A small network was shown many inputs. Here are its activations along a few directions, one row for each input.
Each table varies a few parts of the input and shows all the possible inputs, shuffled.
Descriptions start from the smaller parts, as in this example, which fits no table here: one of 8 places around a ring, together with either a single point or one of 9 places around a ring or (one of 3 separate values, together with one of 4 places along a line).
Shared parts are said once, and a part with two or three values counts as separate values.
In the rows, 128 means zero.

Other details of the inputs shift rows strongly along two fixed directions, in all tables alike. That doesn't count.

A family of inputs:
r1: [161 156 182 115 128 126 134 174 130 137  91 109 121 139 152]
r2: [ 54  65  71 146 125 121 137  90 107  96 195 121 139 175  89]
r3: [120 146 160 123  93 119 128 157 140 123 130  76 130 165 165]
r4: [129 145 167 121 107 123 156 152 105 140 147  77 128 162 152]
r5: [178 164 146 112 140 134 102 146 153 148  64 130 122  79 129]
r6: [166 157 127 119 131 134 132 151 159 137  80 134 114 101 145]
r7: [164 137 124 120 159 132 111 107 114 159  92 150 120  64  91]
r8: [116 109 100 141 126 118 148 114 111 130 150 133 124 125 111]
r9: [ 56  85  90 156  93 101 130 128 128  99 183  87 139 204 149]
r10: [190 133 150 109 151 148 125 103 150 153  99 169 152  76 125]
r11: [178 171 131 123 166 146 119 154 147 138  82 153 122  78 154]
r12: [215 178 231  95 102 153 186 231 137 147 110  60 165 194 226]
r13: [ 44  60  87 160 109 100  90  68 106 106 170 158 127 146  77]
r14: [120 107  99 140 140 114 144 115 111 130 146 125 128 126 114]
r15: [142 129 113 111 164 148 105  74 131 139 107 169 114  65  62]
r16: [155 145 121 122 132 131  90 114 149 142  77 155 118  67 104]
r17: [124 161 162 126 100 137 121 178 121 124 138 101 136 158 174]
r18: [177 175 184 109 131 124 174 185 146 130  90 105 112 149 183]
r19: [173 113 122 121 144 148 110  89 141 149 103 191 153  70  99]
r20: [155 161 127 129 142 145 124 151 140 128 103 150 122  99 155]
r21: [ 63  73  70 139 133 124 133  68 118 101 186 140 128 145  80]
r22: [124 139 135 126 107 118 148 157 149 118 132  88 122 168 175]
r23: [ 40 100 118 152  89 112 105 121 108 100 207  98 146 193 153]
r24: [119 139 168 129  84 125 162 173  95 134 160  65 132 191 159]
r25: [141 115  88 131 165 118 128  76 126 141 120 170 113  62  85]
r26: [105 125 162 131 108 111 133 139 123 120 140 105 124 168 144]
r27: [113 120 126 122 120 144 126 117 114 125 145 126 124 139  92]
r28: [108 119 133 138 111 112 153 148 127 113 138 122 122 172 147]
r29: [174 151 125 106 156 157 149 133 141 137  90 156 115  82  99]
r30: [153 162 130 125 151 140 125 141 144 126 109 144 120  98 160]
r31: [134 102  74 139 184 115  96  66 142 132  84 212 112  48  67]
r32: [ 88  86  86 133 143 133  99  72 109 120 155 148 129 120  60]
r33: [ 45  96 113 156  94 113 101 131 103 102 200  97 151 194 148]
Description of these inputs: one of 3 separate values, together with either a single point or (one of 2 separate values, together with one of 5 places along a line).
Q: Changing only the choice among 3 separate values turns r20 into r11. The same change can be made to r13. Which row results?
A: r1
Q: Which other rows does r13 become when the place on the line of 5 takes its other values? List them by row number.
A: r16, r17, r24, r27
Q: Which other rows does r30 become when the place on the line of 5 takes its other values? List them by row number.
A: r18, r21, r22, r25

A family of inputs:
r34: [125 124 157 120 104 139 189 166 108 120 180  73 148 207 161]
r35: [142  89  77 126 174 137 124  51 129 137 118 199 127  60  52]
r36: [ 27  54  69 170 103 104  29  39 120 108 183 174 157 120  89]
r37: [112 134 130 131 121 117 145 145 116 122 134 102 109 149 129]
r38: [128 126 119 123 149 132  59  72 118 152  94 172 117  47  54]
r39: [218 205 172 108 153 142 131 193 169 148  44 141 117  77 193]
r40: [229 172 170  92 161 156 178 159 141 160  73 132 124  88 135]
r41: [ 62  67 141 141  74 126 127 104  83 118 222  88 173 215 115]
r42: [198 190 161 100 153 138 148 169 143 152  55 121  93  81 132]
r43: [ 32  81  98 153  90  98 141 119 102  93 199  83 120 214 119]
r44: [ 99 134 142 143  92 113 140 178 142 102 150  87 137 201 202]
r45: [130 125  75 140 165 130  71  83 156 128  92 202 124  44 107]
r46: [200 166 186  99 131 149 198 186 125 145 114  94 133 153 166]
r47: [107 111  73 134 161 125  93  68 124 129 115 176 102  63  55]
r48: [111 142 150 140  88 113 147 189 142 107 148  75 138 201 212]
Q: Describe the family of inputs behind these rows.
A: one of 3 separate values, together with either a single point or one of 4 places along a line
Q: Changing only the choice among 3 separate values turns r42 into r48. The same change can be made to r47. Which row results?
A: r45
Q: Which other rows agree with r46 in the choice among 3 separate values? List them by row number.
A: r34, r35, r40, r41

A family of inputs:
r49: [ 98 105  68 149 129 104 110 108 157 112 113 144 113 117 122]
r50: [183 190 180 106 138 131 161 172 117 156 103  90 110 110 163]
r51: [103 101 131 131 126 106 100  70 112 140 134 138 123 107  80]
r52: [193 138 154 106 160 146 119 114 116 166  66 170 122  60  67]
r53: [102 130 158 131  69 117 111 167 131 121 137  67 139 189 162]
r54: [120  88 115 112 134 152 110  65 127 129 149 156 148 115  60]
r55: [118 134 155 130 110  97 186 162 128 117 146  74 112 191 175]
r56: [203 147 166 130 134 138 116 151 158 151  99 166 180  96 210]
r57: [198 176 168 108 145 152 172 184 103 158 100 109 120 113 138]
r58: [198 138 115 116 182 135 157 123 136 149  61 186 105  56  85]
r59: [122  90  80 123 154 141 155  78 145 112 145 163 131 118  87]
r60: [105 148 129 138  92 122 130 181 123 120 151  63 132 175 179]
r61: [ 53  66  70 143 117 141 136  71  97 102 230 119 152 172  89]
r62: [ 78 132  95 147 137 128  81 116 122 109 147 149 120 110 126]
r63: [ 87 144 140 142 103 113 143 183 145  87 145  95 115 204 196]
r64: [ 86 122 126 136 119 127  60 103 133 116 123 159 126 113 107]
Q: Describe the family of inputs behind these rows.
A: either a single point or (one of 3 separate values, together with one of 5 places along a line)
Q: Which other rows does r57 become when the choice among 3 separate values takes its other values? List them by row number.
A: r52, r58
Q: Which other rows does r49 become when the choice among 3 separate values takes its other values? List them by row number.
A: r53, r60
